Each row below holds a small network's activations on one input, seen along a few directions.
In each table, some parts of the input vary, and every possible input appears once, in random order.
A made-up example of a description, with smaller parts first: one of 2 separate values, together with either a single point or one of 9 places around a ring or (one of 4 places along a line, together with one of 8 places around a ring).
Shared parts are said once, and a part with two or three values counts as separate values.
(in the rows, 128 means zero)

Other details of the inputs vary at random and push rows far along two fixed directions, the same in every table; ignore that.

A family of inputs:
x1: [ 85  91 122 166 114 110 129 171 163 151 138 161 184]
x2: [133 157 141  80  95 127  93 158  88 187 148 118 143]
x3: [ 97 103 155 178 106 110 144 146 167 139 121 153 124]
x4: [ 85 115 132 171 174 131 131 114 134 112 157 130 136]
x5: [184 141 122  79 146 127 114  99  81 141 143 104  80]
x6: [ 93  81  97 129  97  97 139 190 203 143 100 155 172]
x7: [108 163 141 193 179 169 132  94 109  73 178 184 133]
x8: [180 164  69  47  87 177 124 156 127  79  65 143 183]
x9: [192 147 134  86 151 119 109  89  70 154 163 110  61]
x10: [162 128  94  43  73 115 111 175 133 165  94 111 148]
x11: [ 81 135 135 182 193 129 135  93 121 103 170 112 117]
x12: [151 168 167 103 145 125  90 107  49 184 194 117  85]
x13: [178 197 143  99 110 189 127  94  83  81 105 140 112]
x14: [176 157 159 104 125 139 119  89  73 137 129  99  72]
x15: [ 98 116 171 182 121 110 143 130 149 144 140 150 100]
x16: [ 98 117 144 180 187 123 130 101 116 123 180 137 115]
x17: [107 129 168 193 185 126 147  67 122  97 155 121  65]
x18: [161 133 123  70  41 135 123 171 134 153  63 108 162]
x19: [ 83 121 130 175 140 127 155 110 165  84 105 109 128]
x20: [ 91  89 117 165 118 112 130 164 163 143 133 157 185]
x21: [168 155 143  89 110 145 122 104  92 126 104  91  96]
x22: [108  90 131 171  91 114 151 154 184 124  90 148 156]
x23: [156 149 132  89 130 140 102 119  75 152 150 106 126]
x24: [ 94 103  88 142 147 116 150 134 182  92 101 114 153]
x25: [106  77  82 129 122 114 147 162 195 108  87 138 172]
x26: [157 130  74  37  90 138 122 159 141 123  65  86 165]
x27: [125 101 140 173 176  93 136 105 137 136 177 153  80]
Each input here is: one of 3 separate values, together with either a single point or one of 8 places along a line.
Question: The inputs of x7 and x13 match in every part but the choice among 3 separate values. If x1 is changed in the same way as x7 into x13, which row does it become?
Answer: x18
Question: Which other rows does x6 become when the choice among 3 separate values takes its other values? List them by row number.
Answer: x2, x15

A family of inputs:
x28: [110 107 141 168 143 105 144 106 151 125 131 123  97]
x29: [144 142 112  70  95 138 114 150 114 145 103  95 152]
x30: [112 107 145 171 151 102 141 111 138 131 149 128  94]
x31: [112 123 173 191 109 132 145 122 151 114 120 158 114]
x32: [ 99 129 148 174  96 141 139 151 156 118 117 169 166]
x33: [135 131 147 180 192 131 145  77 119  87 163 144  62]
x34: [160 140 139  87 123 116 105 129  89 174 158 119 102]
x35: [144 126  98  60  73 126 102 187 125 175 112 129 178]
x36: [ 88 130 135 173  93 145 132 161 155 119 116 180 191]
x37: [104 109 148 174 167 111 132 110 129 134 166 137 108]
x38: [118 108 151 170 152 101 142 102 140 133 146 124  84]
x39: [136 143 101  68  94 148 111 158 119 133  93 103 171]
x40: [150 148 129  91 122 131 117 118  95 147 127  94 108]
x41: [116 119 159 180 179 115 147  74 123 114 157 122  58]
x42: [158 144 141  92 132 124 107 116  83 162 153 111 106]
x43: [112  90 132 159 129  90 137 148 164 151 142 147 120]
x44: [104 115 146 176 170 115 146  94 135 115 147 129  85]
x45: [115 102 143 169 148  96 137 116 137 137 153 136  95]
x46: [144 153 110  82 119 147 114 132 102 125 116 106 146]
x47: [ 85  80  84 124  78 118 129 205 198 142  90 151 230]
x48: [159 152 147 109 141 123 119  90  81 143 147  92  71]
x49: [ 94 122 113 157 148 135 135 136 152 108 134 146 161]
x50: [158 147 131  91 118 134 127 105 111 118 107  95  95]
x51: [100 111 110 141 129 131 141 147 162 105 109 134 160]
x52: [141 157 110  74 114 148 109 141  99 137 119 101 151]
x53: [148 145 138  98 135 132 107 119  86 149 155 108 114]
x54: [151 152 121  86 116 140 123 122 110 121 108  99 128]
x55: [153 162 105  84 126 150 116 123 100 117 129 122 150]
x56: [154 136 139 100 130 119 113 120  94 160 140 108 104]
x57: [166 154 104  86 126 155 122 121 107 110 115 119 132]
x58: [141 130 145 168 181 131 147  73 133  89 149 141  63]
x59: [145 164 134 102 147 137 103 102  73 148 166 106 106]
x60: [ 84  92  94 134  99 126 134 182 185 126  91 139 205]
x61: [115 116 107 154 156 140 139 129 148  91 128 156 157]
x62: [149 141  84  60  80 153 122 163 138 113  69 112 187]
x63: [154 155 107  83 125 151 116 123  98 117 119 115 144]
x64: [ 92 105 114 154 133 118 126 148 152 136 140 146 163]
x65: [104 128 154 178  99 137 143 146 155 118 114 163 152]
x66: [166 145 126  89 121 141 132 103 115 110 107 107  97]
x67: [166 147  97  71 105 155 125 139 120 108  85 114 146]
x68: [155 132 138  93 122 112 110 136 103 173 141 118 105]
x69: [ 99  87 116 151 122 103 122 164 163 153 144 159 157]
x70: [ 99  98 137 171 145 109 141 129 152 133 139 135 126]
x71: [ 86 118 125 159  66 147 137 185 181 119  84 175 218]
x72: [106 121 148 172  80 135 143 153 160 112  98 161 150]
x73: [ 99  94 123 152 135 114 131 152 150 141 142 148 155]
x74: [167 135 149  97 123 103 110 117 100 171 141 115  72]
x75: [123 119 131 164 157 125 147  98 147  93 137 138 101]
x76: [164 162 149 108 155 134 122  79  76 119 149  96  60]
x77: [117 126 143 178 185 125 145  88 130  94 158 144  90]
x78: [113 132 115 165 174 136 135 116 134  89 153 162 139]
x79: [145 142 113  70  98 142 123 144 116 135  88  91 145]
x80: [ 90 107 126 163 149 126 142 127 152 116 130 136 140]
x81: [161 130 136  89 109 113 120 122 106 160 117 103  98]
Question: What do these inputs look like to the network?
Answer: one of 6 places along a line, together with either a single point or one of 8 places along a line
Question: The inputs of x75 and x63 match in every part but the place on the line of 6. If x30 is changed in the same way as x75 into x63, which row does it become?
Answer: x53
Question: The inputs of x29 and x40 match in every part but the place on the line of 6. If x37 is changed in the same way as x29 into x40, which row does it become?
Answer: x70
Question: Start at x50 and move only the place on the line of 6, one step at a time. The first step leads to x76. Which rows follow, in order?
Answer: x54, x51, x46, x49
Question: Which other rows does x38 become when the place on the line of 8 takes its other values? List them by row number.
Answer: x28, x41, x50, x58, x66, x74, x81

A family of inputs:
x82: [131 137 130 127 115 138 129 133 125 124 116 129 137]
x83: [109 117 113 135 126 130 129 143 147 123 125 139 161]
x84: [128 128 117 115 130 128 126 132 130 125 123 119 132]
x85: [158 161 128  85 130 145 104 118  78 140 146 116 123]
x86: [144 153 136 110 115 146 119 124 102 131 130 125 129]
x87: [ 98 102 109 151 128 123 139 152 166 116 115 142 166]
x88: [111 110 124 150 118 123 144 135 162 111 104 136 142]
x89: [155 137 129 104 115 133 130 117 119 123 106 110 107]
x90: [139 131 115 105 129 126 127 124 124 126 119 110 122]
x91: [130 111 110 121 131 120 137 131 150 118 111 120 126]
x92: [100  99 188 211 193  75 127  92 113 177 223 151  48]
x93: [161 171 140  95 117 151 109 120  79 137 140 125 118]
x94: [100 108 124 155 116 127 143 146 169 112 106 143 153]
Question: What do these inputs look like to the network?
Answer: either a single point or (one of 2 separate values, together with one of 6 places along a line)
Question: Start at x89 and move only the place on the line of 6, one step at a time. The first step leads to x88. Which rows follow, in order?
Answer: x94, x82, x86, x93
